[[133 125 129 132 125 128]
 [150 119 149 118 137 153]
 [141 112 151 124 127 141]]	127

[117 142 150 151 106 109]	106

[121 154 101 105]	101

[[150 135 111 105 116]
 [124 111 132 140 125]]	140

[147 140 105 124]	105

[134 133 147 157 133 131 128]	131

[[154  98 106 154 128 108 115]
 [153 103 106 153 123 117 116]]	117
---
Q:
129  131  134  138  129  128  154
131  130  130  146  130  128  139
A: 129

Q:
137  132  112  142  134  133
127  132  126  130  136  106
A: 142

Q:
107  149  119  142  124  121
133  116  108  118  119  125
A: 142

Q:
118  118  153  129  153  127
141  125  124  148  141  114
A: 129

Q:
125  132  130  128  124  123
135  130  137  105  121  148
A: 128

Q:
139  128  128  116
103  142  129  133
A: 128

Q:
141  119  112  111  154  146  137
114  141  132  140  122  105  127
A: 154
---
[110 135 117 130 131 106 122] => 110, 122

[105 119 150 145 147] => 105, 147

[[125 107 130 149 117 134 133]
 [133 121 128 134 126 134 128]] => 125, 128

[116 145 101 117 105 153 103] => 116, 103

[138 133 152 157] => 138, 157

[100 126 118 103] => 100, 103

[[132 136 125 139 128 127]
 [153 137 137 139 130 130]] => 132, 130

[152 150 139 130] => 152, 130

[[111 100 115 102]
 [144 154 122 116]
 [144 125 126 127]] => 111, 127
---
[151 131 113 127 126 128 124] → 151, 131

[[130 122 126 123 131]
 [148 106 124 107 142]
 [134 117 125 119 135]] → 148, 142

[120 137 144  99 129] → 144, 137

[151 110 107 137 138] → 151, 138

[[134 135 104 129]
 [151 143 112 100]] → 151, 143

[[134 125 126 126 137 134]
 [112 139 103 136 119 108]
 [109 142 122 133 112 113]] → 142, 139

[120 153 126 125 124 130] → 153, 130

[[127 143 123 110 129 132]
 [138 107 129 132 119 125]
 [141 101 126 135 123 130]] → 143, 141
---
[[152 109 148 148]
 [130 131 140 126]
 [118 135 126 119]] => 126

[[113 138 152 120 109 135]
 [144 110 101 132 148 124]
 [139 103 133 103 135 142]] => 133

[[118 111 114 118 111 120 111]
 [158 105 119 157 106 115 117]
 [133 128 124 130 130 118 126]] => 124

[[128 122 147 125 122 110]
 [136 125 149 120 121 112]
 [116 124 132 127  99 147]] => 132

[[123 121 113 124 114]
 [125 121 106 121 105]
 [123 135 137 130 157]] => 137

[[139 154 120 121]
 [133 131  99 106]
 [128 132 112 115]] => 112

[[110 135 130 157 155 118 141]
 [121 108  99 149 110 129 151]
 [142 102 114 137 109 132 109]] => 114

[[114 134 131 135]
 [120 150 151 146]
 [120 138 136 143]] => 136
---
[[116 117 107 123 131 108 124]
 [138 127 122 133 104 123 132]
 [117 117 136 105 119 137 107]] -> 107

[[121 119 128 121 131 122 126]
 [129 126 106 120 126 129 127]
 [125 122 128 124 130 123 130]] -> 130

[[135 138 109 136 110 105]
 [119 147 129 135 129 137]
 [134 140 107 138 109 105]] -> 105

[[128 114 136 135 132 141]
 [147 113 133 116 155 130]
 [134 112 142 127 129 119]] -> 119

[[134 154 117 127 128 140 130]
 [107 141 103 132 128 142 127]
 [141 141 129 128 125 137 128]] -> 128

[[146 110 130 136 123 120]
 [157 109 154 137 118  99]
 [137 145 104 150 113 127]] -> 127

[[137 151 149 139 131]
 [142 145 134 128 128]
 [108 123 134 137 133]] -> 133

[[126 100 111 129 121 120 141]
 [132 155 139 127 133 140 118]
 [134 124 139 131 125 123 138]] -> 138

[[113 132 133 118 134 126 133]
 [106 141 125 119 136 115 133]
 [113 144 128 121 131 119 129]] -> 129

[[107 105 129 142 123]
 [139 150 122 122 128]
 [107 103 140 130 130]] -> 130
---
[[145 130 114 147]
 [147 139 118 150]
 [120 139 145 118]] --> 120

[156 152 127 110 116] --> 152

[114 130 110 150 144] --> 130

[105 106 150 153 104 105] --> 150

[146 124 103 133 124] --> 124

[115 137 103 122] --> 115
---
array([147, 151, 148, 118, 111, 134])
147

array([151, 132,  99, 107,  99, 121, 138])
132

array([104, 106, 115, 134])
106

array([158, 154, 145, 117])
145

array([[119, 111, 110, 125, 150, 127],
       [121, 133, 143, 112, 127, 147],
       [140, 115, 117, 136, 139, 118]])
143

array([[129, 126, 154, 116, 105],
       [111, 111, 132, 136, 122]])
132

array([[129, 134, 138, 148, 127, 130,  99],
       [128, 120, 113, 136, 134, 141, 125],
       [133, 123, 124, 128, 134, 135, 136]])
138

array([139, 125, 131, 113, 146, 102, 126])
131
---
[ 98 136 130 142 144] value 136
[103 125 107 116] value 107
[127 150 138 101 109 116 153] value 138
[156 151 109 112 153 142  99] value 151
[150 111 116 145] value 116
[137 134 154 102] value 134
[150 133 144 112] value 133
